Each row below holds a small network's activations on one input, seen along a few directions.
Each table varies a few parts of the input and shows all the possible inputs, shuffled.
A made-up example of a description, with smaller parts first: one of 2 separate values, together with either a single point or one of 9 places around a ring or (one of 4 places along a line, together with one of 5 places around a ring).
Shared parts are said once, and a part with two or three values counts as separate values.
In the rows, 128 means zero.

Other details of the inputs vary at random and push rows far along two fixed directions, the same in every table; ignore that.

A family of inputs:
row 1: [158 114 164 183 133  75 147  86 125 110 160  78 123]
row 2: [134 175  85 101  94 125 108 158 127 156  76 189 176]
row 3: [142 106 163 166 135  85 155  92 133 107 173  88 113]
row 4: [ 74 113 143 108 146 138 159 135 153 125 203 170  84]
row 5: [ 82 102 139 122 155 142 156 112 158 137 190 154  90]
row 6: [ 80 117 152 127 143 127 154 130 151 134 208 148  75]
row 7: [ 98  97 151 121 150 119 171 114 146 118 204 131  91]
row 8: [133 115 166 167 151 130 163 127 124 117 143  95 101]
row 9: [133 109 164 160 131  87 134  79 128 114 164  66 106]
row 10: [173 137 132 155 120 101 108 147  95 106  78 116 155]
row 11: [154 156 122 155 115 126 112 124 101 121  54  88 152]
row 12: [134  96 156 154 147 120 128 121 115 120 146  83  88]
row 13: [109 139 103 104 125 141 154 138 138 152 133 183 137]
row 14: [175 152 100 123  97 155 116 151 102 129  57 161 181]
row 15: [ 54 123  93  47 155 213 156 165 144 134 173 187  64]
row 16: [137 104 164 161 150  88 129  87 133 114 156  85 128]
row 17: [152 147 113 131 104  92 102 101 109 122  81  99 172]
row 18: [158 150  82 101  96 120 100 131 135 131  53 166 198]
row 19: [133 126 159 174 137  90 133  79 119 138 150  74 115]
row 20: [112 134  85  77 114 204 114 172 134 151  97 204 137]
row 21: [150 120 169 195 137 118 123  84  92 102 143  48 103]
row 22: [ 66  96 103  61 149 196 176 184 143 135 172 212  72]
row 23: [ 57 105 106  56 142 172 145 151 169 151 178 198  97]
row 24: [158 148 132 134 111  85 106 123 115 116  93 126 179]
row 25: [144 124 163 181 137  85 126  81 126 140 148  71 119]
row 26: [103 125 106  76 117 142 125 136 148 145 132 164 133]
row 27: [149 116 184 192 147 110 131 104 119 122 130  46 102]
row 28: [160 112 174 185 135 123 117  98 106 119 140  64 109]
row 29: [194 174  99 119 108 123  90 161 104 114  37 144 193]
row 30: [ 55 115 101  63 138 179 181 154 163 152 189 224  89]
row 31: [181 170  78  96  99 143  89 150 101 131  26 136 185]
row 32: [104 140 135 117 131 157 141 172 133 133 128 152 105]
row 33: [174 121 121 153 129 114 104 131 105 115  69 110 156]
row 34: [ 77 119 155 132 157 129 162 124 144 136 204 154  84]
row 35: [100 135  75  55 111 158 117 157 157 151 107 204 153]
row 36: [127 107 151 157 144 104 137  94 143 120 164 107 115]
row 37: [167 178  88 117  85 105  98 143 117 136  43 175 208]
row 38: [ 89 168  52  60 100 168 121 150 132 166  79 212 159]
row 39: [136 116 174 170 137  77 137  98 130 100 171  90 114]
row 40: [ 94 103 134 101 169 176 146 148 154 129 186 141  65]
row 41: [126 104 150 150 136 102 129  99 149 121 165  99 109]
row 42: [ 74  98 135  92 138 148 152 123 163 138 196 150  78]
row 43: [ 85 131 111 109 125 140 141 114 137 138 151 147 106]
row 44: [115 121 117 113 131 163 126 152 131 139 134 124 125]
row 45: [171 139 125 138 110  85 123 114 116 121  92 115 179]
row 46: [114 137 124 107 125 175 130 163 118 126 127 181 126]
row 47: [168 155  94 115  95 123  94 178 101 126  47 157 170]
row 48: [170 141 123 156 113 117 104 124  98 123  82  70 168]
row 49: [103 109 152 142 142 102 141  87 129 112 181  82  95]
row 50: [ 69  94 104  71 150 193 144 175 150 143 160 193  73]
row 51: [160 147 128 153 114 118 107 156 111 119 105 103 158]
row 52: [139 129 159 165 125  83 125 110 131 116 161  99 116]
row 53: [154 116 171 182 134 124 122  93  96 114 138  61 109]
row 54: [ 60 112 119  81 154 205 156 172 162 151 155 184  76]
row 55: [174 154 131 141 125 115 104 149 113 113  99 109 142]
row 56: [119 163  74  57  90 139 108 175 140 142  85 210 175]
row 57: [154 170  69 104  79 116  94 124 115 135  42 149 192]
row 58: [165 119 163 166 151 113 119 107 118 113 141  55 104]
row 59: [145 126 127 117 146 146 148 146 127 116 137 135 114]
row 60: [116 122 124 116 120 126 127 116 144 141 143 135 120]
row 61: [ 88 110 161 134 156 159 158 128 131 132 162 104  70]
row 62: [145 101 162 170 145 104 126 105  99 110 136  59  95]
row 63: [163 151 124 139  96  84 103 128 125 118  96 123 166]
row 64: [149 104 169 177 148  76 128  78 131 106 157  67 129]
row 65: [ 62 107 123  93 137 148 156 115 151 125 193 145  75]
row 66: [163 147 115 139  98  94 105 101 115 131  82 104 167]
row 67: [134 113 157 150 131  87 128  85 123 118 154  73 120]
row 68: [168 157 142 163 119 114 116 146 106 116  64 111 163]
row 69: [ 53 103  98  65 151 214 151 183 163 150 183 191  85]
row 70: [175 135 116 158 124 124 104 134 112 120  78  96 181]
row 71: [145 122 166 179 147 110 132 132 112 103 156  75 126]
row 72: [109 103 164 137 144 102 140  90 129 125 179  84  98]
row 73: [ 83 107 159 117 152 120 155 125 146 114 206 143  90]
row 74: [ 97 137  82  47 107 160 119 155 148 158 105 198 151]
row 75: [164 144  96 124 108 141 125 161 113 127  76 137 182]
row 76: [165 168  79 120 100 117  96 128 124 153  34 167 211]
row 77: [162 166  79 105  81 119  92 133 126 156  41 161 197]
row 78: [160 154  91 125  97 112  96 126 133 148  63 149 184]
row 79: [165 134 116 154 116 107 101 119  87 109  67  84 144]
row 80: [102 129 118 108 122 134 136 116 136 147 140 145 118]
row 81: [142 119 182 183 139 122 131 123 110 108 173  87  90]
row 82: [130 118 176 161 138  78 129 107 128 113 177  85 110]
row 83: [172 160  96 129 108 144 102 153 116 136  14 144 195]
row 84: [175 112 170 186 165 104 124  98 118  99 143  52 113]
row 85: [ 50 107  98  58 138 184 152 153 178 155 187 213  83]
row 86: [119 100 159 154 156 160 140 117 126 119 167 118  93]
row 87: [101 146  71  79 113 183 122 167 120 136  96 161 147]
row 88: [133 119 156 178 145  95 128  89 137 139 156  89 115]
Each input here is: one of 8 places along a line, together with either one of 5 separate values or one of 6 places along a line.
Changing only the place on the line of 8 turns row 18 into row 9. The same change can be made to row 36. Which row results? -> row 66
Changing only the place on the line of 8 turns row 21 into row 28. The same change can be made to row 79. Which row results? -> row 12
Changing only the place on the line of 8 turns row 73 into row 7. The same change can be made to row 68. Which row results? -> row 8
Change only the choice among 5 separate values in row 48. List by row number the other rows that result. -> row 31, row 53, row 61, row 62
Change only the place on the line of 6 in row 56. List by row number the other rows that result. -> row 2, row 6, row 52, row 63, row 82
List by row number the other rows that have the place on the line of 8 in common with row 50. -> row 20, row 23, row 35, row 40, row 41, row 54, row 69, row 78, row 85, row 88

A family of inputs:
row 89: [121  97 160 140 149 134 129 126 137 126 168 105  93]
row 90: [ 83 156  55  49 104 208 128 170 141 162  91 217 152]
row 91: [102 100 141 122 154 149 148 115 133 118 186 101  87]
row 92: [111 117 123 104 133 157 145 162 135 122 151 182 120]
row 93: [ 83 106 147 122 141  82 146  86 160 136 191 137 112]
row 94: [ 95 155  55  40  78 126 125 149 159 166 105 231 180]
row 95: [ 74 118 163 139 154 140 161 133 138 123 204 118  62]
row 96: [139 152  96 117 111 147 122 139 120 144  55 149 161]
row 97: [101 168  62  50  96 179 111 189 127 150  73 221 148]
row 98: [ 95 128 117 100 135 171 133 158 151 152 137 167 115]
row 99: [204 168 101 164  89 101  78 104  93 125  33  83 202]
row 100: [148 116 145 159 128 118 118  97 108 115 136  72 128]
row 101: [173 142 156 180 126  98 130 126 112 116 112 108 159]
row 102: [114  99 162 140 163 132 164 136 140 103 198 126  85]
row 103: [ 68 104 151 108 150 154 154 143 134 119 204 138  57]
row 104: [111  98 148 138 148 139 146 113 126 121 150 107  86]
row 105: [106 106 150 138 154 142 132 130 145 135 175 118  83]
row 106: [145 142  81  84 113 150 117 153 118 136  50 160 167]
row 107: [208 141 163 213 123  67 108 106  96 103  96  68 165]
row 108: [136 126 154 146 139 104 129 127 115 104 145  85 109]
row 109: [169 138 152 171 111  39 112  51 133 122 132  81 160]
row 110: [210 159 110 168  98  93  86 109  88 129  10  86 195]
row 111: [148 109 153 150 148 115 121 124 134 117 142  84 116]
Describe the family of inputs behind these rows. -> either one of 3 separate values or (one of 4 places along a line, together with one of 5 separate values)
Start at row 108 and move only the place on the line of 4, one step at a time. The first step leads to row 103. Which rows follow, in order? -> row 97, row 95
Start at row 111 and move only the place on the line of 4, one step at a time. The first step leads to row 89. Which rows follow, in order? -> row 105, row 98

A family of inputs:
row 112: [174 129 149 178 124  84 111  93 119 121 109  77 150]
row 113: [115 113 131 124 139 131 142 119 140 131 147 131 116]
row 114: [137 137 114 110 122 133 123 147 134 130 109 156 150]
row 115: [110 109 137 131 144 131 142 114 141 129 159 128 106]
row 116: [106 123 125 112 129 135 129 129 139 133 150 132 114]
row 117: [ 90 109 153 126 147 139 159 132 138 126 192 140  82]
row 118: [110 124 133 127 134 130 145 119 131 133 146 131 112]
row 119: [177 132 152 180 122  81 107  96 119 124 108  73 155]
row 120: [121 124 123 121 128 122 125 118 128 127 133 123 122]
row 121: [168 121 157 177 131  86 122 107 119 110 128  80 140]
row 122: [112 141  92  74 117 151 123 162 135 133 114 182 139]
row 123: [185 144 157 194 120  72 112 101 104 107 102  68 158]
row 124: [ 94 105 138 117 145 132 147 117 138 123 176 120  90]
row 125: [150 166  90 116  92 127 101 142 120 145  59 156 184]
row 126: [115 122 148 148 139 119 140 109 127 127 151 111 111]
row 127: [106 126  97  84 135 208 136 176 120 131 117 169 114]
row 128: [166 158  94 113 110 166  97 181 103 135  27 148 168]
row 129: [134 149  84  78 101 141 110 162 125 134  81 180 166]
row 130: [106 122 142 136 135 131 142 116 135 133 160 128 102]
row 131: [ 84 105 146 113 147 141 147 119 146 128 190 127  80]
Describe the family of inputs behind these rows. -> either one of 2 separate values or (one of 3 separate values, together with one of 6 places along a line)
Change only the place on the line of 6 in row 126. List by row number the other rows that result. -> row 117, row 118, row 123, row 125, row 130
Which other rows belong to the same alternative as row 128? List them by row number. -> row 127
